Read these off the row that follows.
1) Find the first entry from the left.
2) Find the last entry.
3) Find the third entry from the left.
[156, 105, 110, 123, 155, 144, 120, 102, 131, 141]
1) 156
2) 141
3) 110
